These are the activations of a small neural network, seen along a few directions. Each row is one input.
Each table varies a few parts of the input and shows all the possible inputs, shuffled.
Descriptions start from the smaller parts, as in this example, which fits no table here: one of 4 places along a line, together with either a single point or one of 9 places along a line or (one of 2 separate values, together with one of 5 places around a ring).
Shared parts are said once, and a part with two or three values counts as separate values.
(in the rows, 128 means zero)

Other details of the inputs shift rows strongly along three fixed directions, in all tables alike. That doesn't count.

A family of inputs:
row 1: [129 118 208 149 134 112  83 141 142 151 111 125]
row 2: [121 110  69 123  78 147 146 123 110  71 120 144]
row 3: [147 115 115 140  55 114 100 104  99  82 171 135]
row 4: [145 107 137  92  97 189 152 120 113 167 123 133]
row 5: [ 99 164 136  81 175 161 164 127 153 173 114 152]
row 6: [132 122  94 130  84 120 146  98 135  83 117 123]
row 7: [129 127 138 182  88  76  82 121 114  88 173 131]
row 8: [141 115 152  93  67 172 122 103 130 131 138 140]
row 9: [114 134 102 119 133 128 151 134 146  94  94 138]
row 10: [136 117 209 128 109 146  80 151 136 148 153 142]
row 11: [137 110 107  93 122 173 186 115 125 162  65 122]
row 12: [112 150 101 152 191  82 162 142 147 113 143  99]
row 13: [161 180  19 124  86 185 108 137 133 117 105  88]
row 14: [ 77 154 145  85 214 138 161 139 169 158  78 110]
row 15: [149 110 179 154 105 128  89 122  99 147 128 135]
row 16: [113 134  98 120 144 126 150 132 148  71 120 112]
row 17: [128 132 126 187 135  72 111 142 110 123 161 131]
row 18: [130 123 156 137 180 111 117 142 120 191 111 136]
row 19: [ 99 125  64  79  95 189 176 107 142 104 130 143]
row 20: [ 58 168  64 103 182 110 164 138 146 120 132 150]
row 21: [188  82 170 132 117 146 110 120 104 146 118  91]
row 22: [116 155  93 140 184  97 146 143 149 136 175 142]
row 23: [103 149 163 112 194 107 135 161 126 204 122 137]
row 24: [107 147 128 157 142  77  97 159 128  93 176 145]
row 25: [145 130 105 181 161  60 126 134 140 109 148 125]
row 26: [152 116 184 125 136 144 117 118 125 141 109 101]
row 27: [104 126 109 165 115 100 108 125 124  91 147 139]
row 28: [160  91 103  87  97 175 148 112  88 158 113 135]
row 29: [151 122 112 172 103  98 122 112 125  82 141 125]
row 30: [128 128 213 125 153 114  97 129 149 156 117  99]
row 31: [158 106 168 100  90 169 113 115  91 158 115 140]
Description of these inputs: either a single point or (one of 5 places along a line, together with one of 6 places along a line).
- Which other rows does row 30 become when the place on the line of 5 takes its other values? List them by row number. => row 3, row 6, row 7, row 8
- A walk changes only the place on the line of 6. It starts at row 28 and steps to row 23. List the rest of the walk in order. => row 31, row 3, row 20, row 24

A family of inputs:
row 32: [ 91 164  62 104 175 129 179 130 179 100 110 133]
row 33: [137 151 165 168 134  76  75 137 126 139 178 114]
row 34: [126 122  72 100 105 163 152 112 130  72 132 116]
row 35: [125 134 123 186 110  82  85 144 126  95 156 137]
row 36: [123 127  75 102  98 159 158 116 130  74 130 114]
row 37: [145  88 217  94  96 164 111 114 101 172 106 132]
row 38: [133 150 182 148 162  90  74 139 132 167 160 117]
row 39: [ 94 149  77 105 144 149 162 133 136 130  84 147]
row 40: [138 144 167 117 124 145 115 124 123 180 114 119]
row 41: [156 100 173 106  88 175  99 128 110 164  77 142]
row 42: [121 128 164 163 145  71 108 126 144 118 157 146]
row 43: [119 147 196 159 153  97  87 158 151 134 151 114]
row 44: [133 140 140 186 120  89  94 140 149  76 171 119]
row 45: [110 143 154 103 202 131 134 159 135 185 127 138]
row 46: [153 150 178 172 139  84  74 133 138 149 156 127]
row 47: [125 122  97 148  91 111 106 133 107  87 151 130]
row 48: [171  94 156 114  69 179 111 113 128 113 108 121]
row 49: [168 101  86  91  51 193 136  83  91 112 120 115]
row 50: [142 106 197  93 106 176 106 134 129 160 105 110]
row 51: [143 111  94 143 115 122 124 133 112 101 176 131]
row 52: [150  87 145  99  72 179  98 121  92 139 103 129]
row 53: [115 127  74 106 167 137 174 129 122 133  54 110]
row 54: [172 100 106 101  41 200 138  85 104 138  98 121]
row 55: [119 162 146 119 226 104 149 135 145 198  72  95]
row 56: [125 116  98 169  91  91 135 103 126  65 168 141]
row 57: [121 141  88 168 116 101 127 129 154  60 163 121]
row 58: [150  90 111  98  40 199 131 111  88 121  88 131]
row 59: [140 126  83 170 101 105 133 136 114  79 184 132]
row 60: [123 126  99 159  87 109 109 134 113  89 148 132]
row 61: [130 155 128 167 124  87 103 128 131 127 168 117]
row 62: [139 141 166 106 130 144 110 124 119 176 118 118]
row 63: [132 112 174 117 127 131 128 113 131 147 110 148]
row 64: [137 112 167 109 137 149 122 148 116 176 130 130]
row 65: [ 79 143 151  84 203 120 155 129 147 172 108 144]
row 66: [ 86 152  48  92 143 141 172 131 125 106 103 140]
row 67: [ 73 153 146 110 188 103 162 133 153 161 116 144]
row 68: [142  97 205 117 104 153 117 112 117 165 101 141]
row 69: [124 120 153 160 129  78  99 122 118  93 181 136]
row 70: [129 121  53 113 179 135 202 130 127 128  89 111]
row 71: [106 172  37 104 158 128 182 109 156 121 111 137]
row 72: [ 92 149  82  81 168 152 168 129 157 115 112 120]
row 73: [143 129 164 155 159 102 104 155 141 157 152 142]
row 74: [ 88 163 156 110 207 112 122 161 161 189  82 150]
row 75: [110 133 168 161 137  78 115 130 129 119 162 138]
row 76: [161  85 116 100  62 196 150 117  98 141 117 129]
row 77: [107 150 153 122 197 126 143 160 153 192 115 144]
row 78: [155 127 144 113  95 170 124 107 119 163 101 123]
row 79: [149 119  79 175  94 114 133 129 117  76 177 137]
row 80: [145 131 167 154 158 106 105 155 137 155 149 143]
row 81: [120 116  99 154  94  87 132 108 115  64 180 134]
row 82: [100 148  49  96 162 142 193 136 130 118 131 140]
row 83: [167  68 209 120 115 146 123 105 102 166  74 106]
row 84: [128 129 126 166 118  89  79 144 109  90 167 132]
row 85: [129 128 111 155  93 116 119 130 138  71 162 112]
row 86: [107 143  65 113 194 124 193 126 156 104  76  93]
- Changing only one part turns row 65 into row 72. The same change can be made to row 81. Which row results? => row 50
- Changing only one part turns row 34 into row 84. The same change can be made to row 57. Which row results? => row 35
- What do these inputs look like to the network? => one of 5 separate values, together with either a single point or (one of 2 separate values, together with one of 5 places along a line)
- Which other rows does row 38 become when the choice among 2 separate values takes its other values? List them by row number. => row 49
- Which other rows agree with row 77 in the choice among 5 separate values? List them by row number. => row 45, row 51, row 59, row 64, row 70, row 73, row 76, row 79, row 80, row 82
